A small network was shown many inputs. Here are its activations along a few directions, one row for each input.
In each table, some parts of the input vary, and every possible input appears once, in random order.
A made-up example of a description, with smaller parts first: values(3) and (point or ring(9) or (line(4) and ring(5))).
Shared parts are said once, and a part with two or three values counts as separate values.
(in the rows, 128 means zero)

Other details of the inputs shift rows strongly along two fixed directions, in all tables alike. That doesn't count.
To show where, the next rows are all for the same input, with only those details redrawn:
[ 86  89 134 124 118 157 149 135 155 137 152 128 131]
[171 120 129 104 125 122 115 153 118 105 135 130 150]
[175 107 137  88 122 126 110 163 108  93 144 130 155]
[157 100 138  91 120 133 118 159 116  99 149 130 151]
[154 145 117 135 133 117 122 133 136 132 114 134 139]
[154 136 119 132 131 117 125 137 131 128 119 132 141]
[166 149 115 136 136 107 120 137 128 129 109 135 141]
[127  91 136 107 117 143 134 148 130 113 152 127 142]

Table:
r1: [ 85  95 152 121 127 162 152 133 160 133 142 110 131]
r2: [106 119 110 152 110 132 113  92 137 135 105 119 129]
r3: [153 105 127  97 130 129 115 140 112 110 155 126 143]
r4: [142 145 130 135 140 118 108 145 134 117 118 128 127]
r5: [113 220  77 139 156 129 121 148  91 110  80 122 114]
r6: [154 103 141  94 136 131 126 151 130  95 128 120 146]
r7: [119 127 124 150 133 131 140 121 140 141 134 115 130]
r8: [120 142 111 156 133 127 139 120 157 153 113 134 127]
r9: [ 46 166 102 125 133 178 145 153 100 113 126 108 107]
r10: [170 135 123 117 144 105 101 155 120  96 116 133 136]
r11: [120 126 122 147 106 131 104 100 126 130 109 114 135]
r12: [ 82  99 163 126 109 146 157 108 121 130 162 141 103]
r13: [ 96 110 143 129 114 126 151 106 133 136 132 141 122]
r14: [116 139 136 143 131 130 163  97 128 140 130 153  85]
r15: [ 94 102 125 124 130 136 140 116 150 147 151 118 116]
r16: [142 138 136 136 110 112 107 117 109 136 105 124 127]
r17: [112 103 130 124 145 144 124 137 141 126 128 132 134]
r18: [ 97 119 125 150 110 126 130 102 137 152 109 129 116]
r19: [110 133 126 142 132 133 132 113 141 156 143 122 128]
r20: [129 142 124 135 136 114 124 114 134 150 135 114 120]
r21: [129 142 125 134 127 115 120 121 134 156 133 118 119]
r22: [142  74 138  89 120 143 131 149 116  89 170 115 148]
r23: [160 156 133 136 134  98 130 108 104 121 114 154 110]
r24: [143 166 122 156 159 114 109 124 134 147  92 133 132]
r25: [120 127 150 126 114 116 138 113 117 130 129 136 128]
r26: [130 133 115 131 130 113 124 120 139 149 130 124 119]
r27: [130 150 125 149 129 128 129 127 144 150 118 129 132]
r28: [159 152 149 126 130 117 140 112  99 122 130 148  96]
Describe the family of inputs behind these rows.
Answer: values(2) and (point or line(5) or line(8))
Change only the values(2) part in r4. List by row number the other rows that result.
Answer: r10
A walk changes only the line(5) part. It starts at r28 and steps to r12. List the rest of the walk in order.
Answer: r25, r16, r11

Table:
r29: [197 184 120 123 172 100 106 150 116 118 107 115 142]
r30: [143 235 101 161 161 111 126 127  90 111  58 135  97]
r31: [124  99 136  77 117 148 124 145  84 104 194 123 118]
r32: [115 171  83 194 155 121 153 123 190 167  78 141 143]
r33: [158 163 105 148 169 121 149 141 158 123 107 143 128]
r34: [165 114 135 129 132 105  86 121 128 125 105 117 155]
r35: [ 30  93 128 157 122 176 164 143 203 173 146 122 132]
r36: [158  95 140  78 127 140 102 182 111  95 148 104 180]
r37: [ 13  88 104 176 106 170 133  81 178 180 134 105 113]
r38: [153  74 155  76 133 145 160 156 118  89 181 159 126]
r39: [145 119 159 150 113 109 139 101 151 159 132 145 118]
r40: [138 114 104  91 114 148  92 175  98  98 150  98 168]
r41: [209 162 146 144 128  73 106  96 111 144 106 133 141]
r42: [162 178  92 123 152 121 100 149 101 113 127 106 131]
r43: [ 60  54 161  89  86 177 121 130  95  73 142 126 127]
r44: [ 61 133 115 191 100 136 153  60 157 200 133 117  97]
r45: [ 76  66 138  67 118 175 143 163 128  99 192  98 124]
r46: [170 153 133 118 160 120 121 165 139 116 128 130 128]
r47: [128 116 109  96 116 134 109 163 122 114 133 103 160]
r48: [ 95  23 148 105 108 164 141 135 162 102 157 133 148]
r49: [182 163 141 117 156  96 123 126 106 132 134 142 124]
r50: [185 114 119 100 116  92  70 131 101 101 107 112 153]
r51: [ 92 143 140 161 148 130 167 110 171 179 142 157  89]
r52: [189 145 163  94  94 104 107 119  43  69 112 145 126]
r53: [ 87 108 131 175 128 129 126 102 189 171 107 134 122]
r54: [184 197 106 132 150  73 117 112 102 144 107 140 107]
r55: [106 118 131 188 119 123 181  73 185 181 114 154 107]
r56: [ 48  72 174  73 102 186 172 143  75  82 187 145  88]
r57: [112 180 106 203 116  83 145  50 161 206  86 130  97]
r58: [153 168 117 106 123 129 103 167  67  73  88 127 150]
The inputs of r33 and r38 match in every part but one. If r45 is changed in the same way as r33 into r38, which row does it become?
Answer: r54
Describe the family of inputs behind these rows.
Answer: ring(5) and (point or line(5))
Change only the line(5) part in r57. List by row number the other rows that result.
Answer: r39, r41, r44, r55
Change only the line(5) part in r53. List by row number the other rows that result.
Answer: r34, r37, r48, r50
